A small network was trained on made-up records. Each row is its average activation on records with the value named, seen along a few directions.
Related values have similar rows: they may be neighbours, one step apart, or belong to one group.
Strong random noise was added to every row along 6 fixed directions; ignore it. To show where, here is one row again and again, with new noise each time:
-307   98  224  -34  -76  430 -575  192   62 -338  618 -192  214  261 -258 -313  101 -226 -161
-388  154  -58 -243   -6  143  -91  127  221  393  408    7 -314  179 -140  208   64 -125   61
-608  -43   51 -121  287  -75   40  -96  620  866   89 -109 -721 -272 -787   71   26 -155 -206
-187  -66  -76 -207   12   60  196   82  234    0  342  -37  -48  305    3  -95  141 -192  -56
-228  167  117   68 -120  168 -278  -50 -144  207   80 -153   17 -310 -239  -70 -141  -13  -97
-160 -220  226 -167  356 -424   77  -51  324   55 -400 -241 -439 -378 -490  260  112  222   92
-263   66  -16  -54  -62  165   91  -35   59  201  173 -145  -25  -41 -104 -131   22 -130 -134
-534 -350  480 -162  489  318  213   41  646 -913  -22 -941   84  168 -528 -583  800 -121 -379


Values of DOP:
ked:  341 -423  197  289  442  -98 -409   63  539 -348   49  270 -158  216 -658 -389  102  -58 -260
linez:  191   83 -111  115 -261  -38  149  -99 -471  -80  -46   38  419  -68  377 -141 -219  -63   12
tezes: -434   -5 -177 -143   66  265  672 -182  226  500 -180 -227 -214 -247   46 -172  298 -138 -343
buf:  -71  166  190   11  -68  101 -473   68 -266  -25   47  -77   61 -324 -117  116 -101   54   38
ralib:  336  229 -139   75   11  -76  105    8 -301  144 -513  174 -276  -32  418  826   -8  409  490
zoto: -165  -60  378  357  342  371 -153  -10  420 -260 -403 -409  -68 -110 -423 -287  394  164 -276
detab: -340  223  140   44   85  131 -284  -15  -51 -117 -178 -468  -35  -44  -84  150  210   38  142
gekon: -447  303  252 -261   30  201 -116   55  -18   68 -371 -345 -181 -268   85  464  178  427  204
rifuz:    1  355   32  201  100  260  122 -211 -345   60 -698 -429  -82 -421  194  366  218  403  230
DOP is arranged as a line.
Question: Which values are neighbours of linez? Give them in the order they are listed.
Answer: buf, detab
Question: Which values are neighbours of zoto? Give them in the order they are listed.
Answer: ked
Question: Which values are neighbours of gekon? Give them in the order they are listed.
Answer: tezes

Values of ZITUG:
kezu:   74  170  -38 -220  -21 -632 -214  -89 -396  487 -421   91 -279 -610   -6  752 -369  370  519
zosem:  -40  151 -182 -279 -255  397   68  341   29   51  542  412   50  534  514  189  112  -36   49
kunin: -126   77  325  171  112  487   18 -162   29  -73 -522 -486   59 -517 -219 -222  239  298 -335
dogo:  457  -56 -247 -161  170 -630  198   97 -149 -148 -222  237 -150  300  341  623  -32  161  578
nele: -219 -395  -20  196  -37 -128  137 -142  533  720  276  280 -119 -356 -685 -740 -375 -395 -722
zalum:  150 -481 -100  251  311 -577  -82 -144  469  120  443  311 -106  126 -691 -568 -276 -631 -320
kofa: -408  157  -72 -260 -125 -132  283 -100   88  744 -145  -46 -328 -412   -3  319 -117  104   21
tobel:   15  461  188  301  -41  265 -956  108 -383   33 -147  -70 -131 -189 -160  525 -185  263  333
zomen:  263   20 -161  378  -79 -123 -180 -258  -52  751 -153  503 -294 -290 -325   52 -446   53 -115
dek:  394    1   87  530  -21 -176 -181 -318 -340 -106 -416   38  278 -299 -144 -309 -351  -27  -31
biv: -176  -73  359 -154  169 -121 -167  120  243   86 -256  -82 -368 -459 -370  293   37  394   60
luteg:  746 -492 -172  203    5 -243  584  -69    0 -795 -287  329  424  337  388 -566   79   15 -168
tife: -104  208  -54  -99 -268  -13  239 -116 -496   94 -251 -242  221 -397  461  156 -110  188  107
tamar:  384 -504    4   68  137 -706  327 -238 -122 -449 -336  -74  231 -168 -121 -357 -134 -172  -72
ZITUG is arranged as a ring.
Question: A walk along ZITUG starts at tobel and steps to its neighbour dek. Put kezu, nele, kofa, biv in the order it reaches them.
Answer: kezu, kofa, nele, biv
Question: Which values are neighbours of luteg? Give them in the order they are listed.
Answer: kunin, zomen
Question: Which values are neighbours of zalum? Give them in the order they are listed.
Answer: dogo, tamar
